Each row below holds a small network's activations on one input, seen along a few directions.
Each table varies a few parts of the input and shows all the possible inputs, shuffled.
Descriptions start from the smaller parts, as in this example, which fits no table here: ring(5) and (point or ring(11) or (values(3) and line(4))).
Shared parts are said once, and a part with two or three values counts as separate values.

Other details of the inputs shift rows strongly along three fixed directions, in all tables alike. That doesn't count.

Table:
x1: [ 34 -30  33  22 -34  -8  64  13 -29 -16 -26   5  -5]
x2: [ 13  40  21  36  27  11 -23  10  -8  -3   2 -16  38]
x3: [-44  13 -36 -35  40 -12 -28 -10  -4  42   8 -20   6]
x4: [ 50 -32  -1 -20 -53   4  30   0  27 -10  17  22 -38]
x5: [-65 -19 -19 -15   1 -11  13 -31 -11  13 -16 -11 -10]
x6: [-69   6  -2  30  70  -7  -1 -16 -56 -13 -49 -45  41]
x7: [ 10  32  32  -1  41  -1 -17  34  -9 -11  14  -8  36]
x8: [ 11 -14  23  45 -19 -10  34  27 -31 -30 -42 -28   3]
x9: [-69  -2  26  15  59   3  17 -29 -43 -39 -34  -7  45]
x10: [-41  12 -28 -32  42  11 -29 -22  13  46  12  12  22]
x11: [ 11 -35  27  38 -68  -6  47  17 -15 -52 -40  -6 -21]
x12: [ 12  17  37  -2  26   5 -12  38  -2 -26   3   3  31]
x13: [ 62 -17  -7  -8 -37  -2  32 -15  13  17  18  -3 -41]
x14: [ 18  25  -2  -2   3  18 -45   0  32   2  33   5  14]
x15: [  3  29  33  27  13 -13 -20  44 -15 -11  -6 -37  27]
x16: [-21  -5 -15 -24  16   1   8 -48  12   6  18   1 -16]
x17: [ 41 -28 -10 -18 -68  -4  18  26  24   7  -1   7 -47]
x18: [ 30   9  -2 -18 -34  -5 -32  28  37  -1  34  -8 -23]
x19: [ 10 -50  34  57 -49 -30  40  30 -36 -39 -50  39 -35]
x20: [-34 -37 -50 -44 -29  -9  15 -29   8  33   1   4 -38]
x21: [-30 -33 -29 -46 -13  -5  37 -55  12  34  17  17 -37]
x22: [-44   8 -36 -39  40  -1 -36 -13   6  31   8 -15  -1]
x23: [ 11  37   9   7   1  14 -42  -8  38   3  43  -2   8]
x24: [ 18  11   0   0 -10   4  -2  13   6  22   8  11  13]
x25: [ 22  20  27   7  31   9 -14  24  -2 -39  -3  -3  27]
x26: [ 56  24   7 -18  -1  -5 -20   5  29  27  55 -14 -18]
x27: [-49 -10 -27 -16  19  12  -2 -37  -9  22  -9  16  18]
x28: [-11  14  39  50  31 -27 -43  39 -17 -34  -7  14   7]
x29: [ 38  22 -11 -22 -15  -9 -37  29  35  24  39 -19 -23]
x30: [-27 -44 -52  -3  -3 -25   2 -53  -3  30  -3  30 -70]
x31: [ 26  14 -10 -24 -24  -2 -41  20  39   4  39 -12 -25]
x32: [ -6  29  43   5  29  -1 -23   9   7 -30  21  -9  29]
x33: [-15 -33 -61 -36 -17   2  14 -34   8  27 -11  -2 -47]
x34: [ 26  41   9   7   7   7 -33   8  16  34  38  -9  14]
x35: [  8  38  17  24  28  11 -24  25  -6  -7  -2  -2  44]
x36: [ 42 -31  32  29 -38  -5  71  12 -35 -26 -35   3  -8]
x37: [ 20  19   0  -7  -9  -1 -45  19  27 -17  22 -19  -9]
x38: [  2  -8  18  34 -12 -11  25  23 -31 -16 -34 -26   4]
x39: [ -5  28  20  17  20  17 -35  16   6 -20   6   4  44]
x40: [-36 -19 -30 -12  10  12  18 -31 -10  25 -25  22   9]
x41: [ 43  22  -7 -15 -15  19 -39  16  45  25  43  12  -7]
x42: [-57  -7  -6   0   7   6  16 -37  -9  15 -15  14  18]
x43: [ 31 -39  18  17 -37   5  50   3 -16 -54 -30  17  -6]
x44: [ 26  34   0  -4   7   6 -31  15  20  26  27   4  16]
x45: [-17   1 -23 -10   3   1  14 -30  -3  53   6   3   2]
x46: [-35 -21 -46 -11  15  -6  19 -28 -24  14 -32 -16 -12]
x47: [  9  36  15  21  26  19 -35  21   7 -18   0   2  39]
x48: [ 27  25  26  13  32   2  -8  23 -12 -32  -2 -10  29]
x49: [ 39 -24  23  55 -57   7  65  12 -29 -20 -43  10   2]
x50: [ 35 -22  -9 -14 -65   9  14   1  32  19  19  30 -24]
x51: [ -3 -30 -50 -46   2  -2  35 -48  -1  42   6  12 -33]
x52: [ 56 -28  -4 -21 -44   5  31   6  26  -3   9  21 -38]
x53: [-25 -16 -22 -43  16   0   7 -25   7  20  17  14  -5]
x54: [ 29  18   4  -3 -36  -5 -32  11  41  -9  40 -21 -33]
x55: [-90  11  11  28  56  15   3 -37 -40 -18 -36  -2  57]
x56: [  8  29  19  20  19  -5 -26  45 -12 -26 -11 -28  24]
x57: [ 15 -49  28  65 -45 -25  37  23 -35 -48 -53  35 -39]
x58: [ 57  25  -9   2 -22  10 -19  14  33  16  29   7  -8]
x59: [  6  39  15   1  -4   9 -39   1  37  11  46   2  12]
x60: [-28 -25 -24 -32  27   3  29 -30 -13  13 -17  15  -3]
x61: [-46 -15 -36 -22  23   2  -2 -19 -14  13 -22 -11  -7]
x62: [-66 -18   7  22   5  -8  32 -11 -38 -33 -49 -12  11]
x63: [ 22  26  33   6  30  -1  -8  32 -13 -23   3  -6  33]
x64: [-43 -16 -22 -36  36   3   7 -38 -10  11   1  10   7]
Description of these inputs: line(4) and (point or (values(3) and line(5))).
- Changing only the line(4) part turns x12 into x60. The same change can be made to x19. Which row results? => x28
- Changing only the line(4) part turns x52 into x25. The same change can be made to x49. Which row results? => x2
- Start at x62 and move only the line(5) part, one step at a time. The first step leads to x18. Which rows follow, in order? => x22, x29, x38
- Change only the values(3) part in x12. List by row number the other rows that result. => x10, x17
- Change only the line(4) part in x37. List by row number the other rows that result. => x18, x20, x31

Table:
x65: [-72  11  22  30  55 -11  -5  17 -47 -43 -60 -27  23]
x66: [-51  10 -34 -19  53 -17 -49 -22  -6   0  13 -24 -13]
x67: [ 32   9  32  37  -3  -1  10  17 -13 -16  -6   2  11]
x68: [ 34 -25 -27 -13 -36  -4  27 -18  10  34  15  24 -42]
x69: [-17  23 -37 -57  30  15 -27 -39  28  55  44 -22   2]
x70: [-47   3 -14  -1  17 -26 -24 -15 -10  16  13 -26  -9]
x71: [ 28  26  21  25   0  14  -7  31  -6  -4  -6 -20  28]
x72: [-31   2 -25 -32  33  16   3 -22  -7  20   1 -15  23]
x73: [ 34 -32 -27  -1 -52  11  45  -5   1  27 -16   3 -25]
x74: [-26 -37  -9 -11  -4   6  42 -39 -11   0 -18  22 -11]
x75: [ 19  18  29   7   5  20   0  25  -4 -24  -7 -20  34]
x76: [ 21   4  31  28  -3   1 -11  27  -3 -15  -8  17  15]
x77: [-22   8 -28 -22  43  -3 -17 -25  -7  40  13  10   5]
x78: [  7 -39 -20 -10 -60  12  38 -19  22  -2  -1  32 -28]
x79: [-33   9 -26 -42  42  17 -14 -16  -3  26   6 -14  28]
x80: [ 17   6  29   1   1   7 -11  15  19 -22  18  12  11]
x81: [-41 -37 -23  26 -19   7  44 -30 -27  -2 -49  27   3]
x82: [  9 -30 -32 -30 -55  11  16 -18  35  16  17  35 -33]
x83: [ 30  19  20  -5   5   4   8  11   8 -13  14 -10  15]
x84: [ -5 -33 -10   9 -56 -24  23  -3  -9   3  -8  -7 -44]
x85: [ 48  11  14  12 -16  -2   6  32  -4  -2  -4   2   7]
x86: [  3  30  29  10  -2  15 -31  11  22 -25  19   1  26]
x87: [ 34  27 -10 -25  -3 -19 -81  33  45  -2  55 -15 -34]
x88: [ 36 -11 -38 -22 -35  -4  31 -29  19  52  20   4 -43]
x89: [-56 -40 -10   9   0 -14  36   4 -41 -22 -73  -2 -20]
x90: [  6  32  24   7  11 -17 -45  52  18 -23   8 -24  -9]
x91: [-33  37 -17  -8  59  12 -33 -19  -6  38   9 -33  38]
x92: [-39 -35  -1   0   9   6  45 -41 -22 -10 -28  17   4]
x93: [37 25 11 12  2 -1 -3 18  2  7 10 -8 11]
x94: [ 42  18   6   4  -5   0 -16   7  16  19  32   5 -12]
x95: [-18 -43 -14  25  -4  -2  79 -18 -54  -8 -67  10  10]
x96: [ 38   6  16 -18  -4   3  -8  20  17  -8  28  14  -2]
x97: [-25  23 -35 -57  55   4 -24 -34  14  43  38  -9  12]
x98: [ 35   3  27  29 -20   0  -5  23   7 -12   5  16  -1]
x99: [-38  10  11  -7  59   4   9   0 -38 -19 -30  -7  55]
x100: [ 26  17   8   2  -2 -19 -57  37  25 -28  31 -20 -21]
x101: [ 17 -15 -38 -42 -56  12   1 -34  55  36  44  26 -47]
x102: [ 20   3  35  11   5   6  14  24  -8 -35   0  10  18]
x103: [ 29  -4  38  45 -21   0  14  14  -6 -22 -15  10   6]
x104: [ 12  13  41  34  -9 -16 -10  49   1 -44 -23 -23 -10]
x105: [-27  26 -38 -22  18   5 -48 -43  35  56  42   4  -7]
x106: [-52   9  21   5  66   5  10 -22 -40 -21 -19  -6  45]
x107: [ -4 -39 -14   2 -55 -25  19   7 -10   2 -14   0 -42]
x108: [ 21  13   6  14 -28   8 -26  19  24   4  11  18   2]
x109: [ 23   2  44  18  -2   5  20  19 -14 -40  -7   8  16]
x110: [ 39  17  30   2  -2   5   9  23   4 -23   9  -7  15]
x111: [ 16  18  40  36   8   4 -17  20  -3 -17  -4   5  21]
x112: [ 10 -41 -19  -1 -67 -28  23  -1   6  11   2  -2 -56]
x113: [ 24  24  23  32 -25   8 -22  22  15 -14   6  10  11]
x114: [-39 -49 -25  13  -6 -21  35 -29 -36 -29 -49  -7 -30]
x115: [-42  -6  -2 -21  40   4  -8 -21  -5   2  -3  14  23]
x116: [-26   7 -35 -18  33   9  -8 -13 -10  38  -7 -11  21]
- What do these inputs look like to the network? => line(4) and (values(3) or (values(2) and line(5)))
- Changing only the line(4) part turns x71 into x91. The same change can be made to x109. Which row results? => x106
- Changing only the line(4) part turns x95 into x93. The same change can be made to x72. Which row results? => x75
- Which other rows agree with x115 in the line(4) part? List them by row number. => x76, x77, x79, x82, x85, x87, x89, x96, x99, x107, x108, x116
- Start at x107 and move only the line(4) part, one step at a time. The first step leads to x112. Which rows follow, in order? => x84, x70
